A small network was shown many inputs. Here are its activations along a few directions, one row for each input.
In each table, some parts of the input vary, and every possible input appears once, in random order.
Descriptions start from the smaller parts, as in this example, which fits no table here: one of 4 places along a line, together with either a single point or one of 11 places around a ring or (one of 2 separate values, together with one of 8 places around a ring).
Shared parts are said once, and a part with two or three values counts as separate values.

A family of inputs:
R1: [ 18.9 -62.8  30.4  -2.6  -8.2  16.5  38.3 -12.5 -39.1  15.2  12.3 -11.1]
R2: [ 22.3 -49.9  12.7   2.7   4.3  26.8  30.9 -21.0 -63.6  -9.7   5.5 -27.9]
R3: [-34.5  27.0 -34.4  17.8   4.9   3.1 -57.1 -11.0  91.6 -19.3  20.7  37.8]
R4: [ 21.7 -20.6  20.4 -10.5  10.9  22.0  24.8  13.4 -70.4 -10.4 -14.5 -47.2]
R5: [-28.4  69.9 -37.7  10.0  -7.5 -19.2 -50.2  -5.4  83.4  -7.4  -2.8  43.6]
R6: [ 25.4 -33.8  15.1  -2.1  16.3  21.8  23.2  -3.7 -74.1 -11.3  -1.5 -33.8]
R7: [-30.1  66.5 -38.7  17.2  -4.3 -25.1 -49.5  -8.2  73.3   5.8  -4.1  47.0]
R8: [ 23.1 -63.4  22.0  -0.8   1.8  22.2  29.8 -22.2 -54.6   8.2   3.9 -12.3]
R9: [-23.2  60.5 -37.5  14.1   1.7 -26.1 -53.2 -12.8  79.0   1.4  12.1  37.7]
R10: [-38.4  95.9 -54.6  12.0 -24.6 -31.8 -40.8  -1.5  60.9   7.6 -15.4  53.1]
R11: [ 13.2 -52.4  33.2  -7.7  -3.5  -2.3  52.9   7.7 -32.9  15.3   3.1 -26.3]
R12: [ 18.3 -25.7  32.1 -20.9   4.9  -5.5  40.2  36.6 -45.6   5.7 -18.9 -39.7]
R13: [ 24.1 -15.7  27.1 -17.2   3.8   9.9  25.5  29.5 -57.6  -4.3 -16.0 -41.2]
R14: [ 18.8 -42.5  30.4 -25.3  -7.1  -6.5  40.1  28.1 -39.5  14.2  -8.4 -22.3]
R15: [-31.3  47.2 -20.4  13.3   6.6  -5.9 -54.8 -17.0  89.2 -11.1  24.0  42.6]
Q: What is each input in this table made of?
A: either one of 6 places along a line or one of 9 places around a ring
Q: Which other rows belong to the same alternative as R13? List them by row number.
A: R1, R2, R4, R6, R8, R11, R12, R14

A family of inputs:
R16: [  9.7 -12.6   0.2  -0.4  -1.0  17.7  12.9 -18.9 -40.7  -2.5  -3.6  -4.0]
R17: [ 12.9  36.3   7.6 -17.2 -16.1 -29.9  28.0  56.0 -53.9  11.0 -35.9 -29.5]
R18: [  7.1 -28.8   3.4   3.8  -9.2   1.9  26.5  -9.1 -19.3  14.9  -0.1  -2.0]
R19: [-11.4  18.2 -17.6  11.7  -5.1  -7.2 -13.9 -27.4  15.9   8.2  -2.7  23.1]
R20: [-10.1  75.2 -17.2 -11.7 -13.0 -38.3  -6.0  54.0   3.7   9.4 -40.0  -5.4]
R21: [-13.7   4.9 -16.2  10.8 -15.4 -15.6  -4.6 -16.4  29.3  13.5   4.3  23.0]
R22: [  3.8 -36.7  19.2  -0.5  -4.5  -2.6  25.1   4.2  -7.9  11.6   2.8  -6.8]
R23: [ 11.6 -20.0   7.8  -1.6  -9.1   4.8  18.0 -18.0 -31.0   9.5  -4.9  -1.7]
R24: [ -5.0  11.4  -8.2  -2.0  12.3   1.3 -25.0   3.3  29.9 -16.5   9.2   8.8]
R25: [ -5.2  24.1 -15.5  12.5   5.1   6.7 -29.2 -17.7  15.5 -12.8   0.0  10.2]
R26: [ -5.7  16.8  -8.2   1.2  15.1   2.3 -29.0  -6.5  21.5 -17.7  -0.2   8.5]
R27: [ 17.6 -29.0   8.4  -9.8  20.0  13.0   7.8   7.9 -20.6 -11.3   7.0 -17.3]
R28: [  9.7 -27.6  19.2  -9.9   7.5  12.1  15.9  11.1  -5.5  -3.6  14.7 -21.9]
R29: [-10.5  18.5 -21.0  10.9  -0.8   5.4 -22.0 -22.6   5.9  -1.9  -1.1  22.6]
R30: [ 11.7 -15.8   2.7   3.8   3.9  19.6   0.4  -7.8 -35.9 -10.5   0.4 -17.9]
R31: [  9.3 -32.6  25.4  -2.5   0.9   8.4  17.7   7.4  -3.5   5.6   7.7 -12.3]
R32: [-16.4   7.7   5.2   2.2  -3.0  -4.0 -10.0  -0.3  43.3   2.0  12.5  15.0]
R33: [-13.3   5.4  -0.2  -3.1   8.0  -1.5 -15.1   4.7  45.5  -3.2  15.0   4.1]
R34: [-16.2   1.8  -4.6   3.1 -12.3 -10.2  -1.3  -4.3  41.6  10.6   9.5  20.3]
R35: [ 14.1 -17.3   9.7  -1.4  16.7  16.1   3.7   0.5 -33.6 -16.3   5.6 -16.7]
Q: Changing only one part turns R33 into R28. The same change can be made to R21. Which row results?
A: R18
Q: What is each input in this table made of?
A: one of 2 separate values, together with either a single point or one of 9 places around a ring
Q: Change only the choice among 2 separate values in R26. List by row number the other rows that result.
A: R35

A family of inputs:
R36: [-26.9   5.0 -30.6   6.3   9.8  21.5 -44.1 -27.6  62.6 -13.7  34.0  37.7]
R37: [  2.9 -61.7  -0.9  25.0  30.9  32.7   6.3 -31.0 -30.2 -13.6  12.5 -24.1]
R38: [ 37.2 -73.2  24.6   6.7   9.7  15.1  34.9 -13.1 -17.1   0.2  32.8   8.4]
R39: [-10.9  54.3 -43.2  44.1  -3.7 -10.0   8.4  11.9  31.1  20.4  25.8  64.7]
R40: [ -8.6  31.3   0.8 -14.5  -7.3 -37.6  -2.2  42.5 -32.6 -15.2 -30.3 -19.1]
R41: [ 21.4  25.4 -27.2  20.4   7.4  31.3  -0.1   4.0 -38.2 -23.2 -13.0 -31.4]
R42: [-20.5  64.0 -30.8 -17.5   0.1 -12.7 -55.1 -17.9  48.8  -0.2  12.4  21.1]
R43: [-25.0   1.7  -4.9  15.4  16.8 -27.8 -10.2  11.8  76.3   4.8  11.1  14.5]
R44: [ 11.2  13.0  36.9 -25.2 -10.0 -42.9  18.5  23.1 -11.1  19.2 -37.3 -18.0]
R45: [  8.0 -64.0  34.4 -11.0 -12.2 -15.2  40.5 -17.1  -6.7  28.0   5.7 -17.5]
R46: [ -7.3 -30.5  37.4 -31.2 -42.7  -5.8  22.9  13.7  -3.6  39.7 -19.2 -39.3]
R47: [ 15.3 -13.6   1.3   3.7  -2.1  45.5  -6.5 -17.9 -38.2 -39.0  -8.8  -2.8]
R48: [  3.2  48.2   2.1 -22.3   3.1   5.9 -13.3  17.6 -41.0  -7.5 -25.9   5.7]
Q: What is each input in this table made of?
A: either one of 4 separate values or one of 9 places around a ring
Q: Start at R45 and move only the place on the ring of 9, one step at a time. The first step leads to R38. Which rows follow, in order?
A: R37, R47, R41, R48, R40, R44, R46
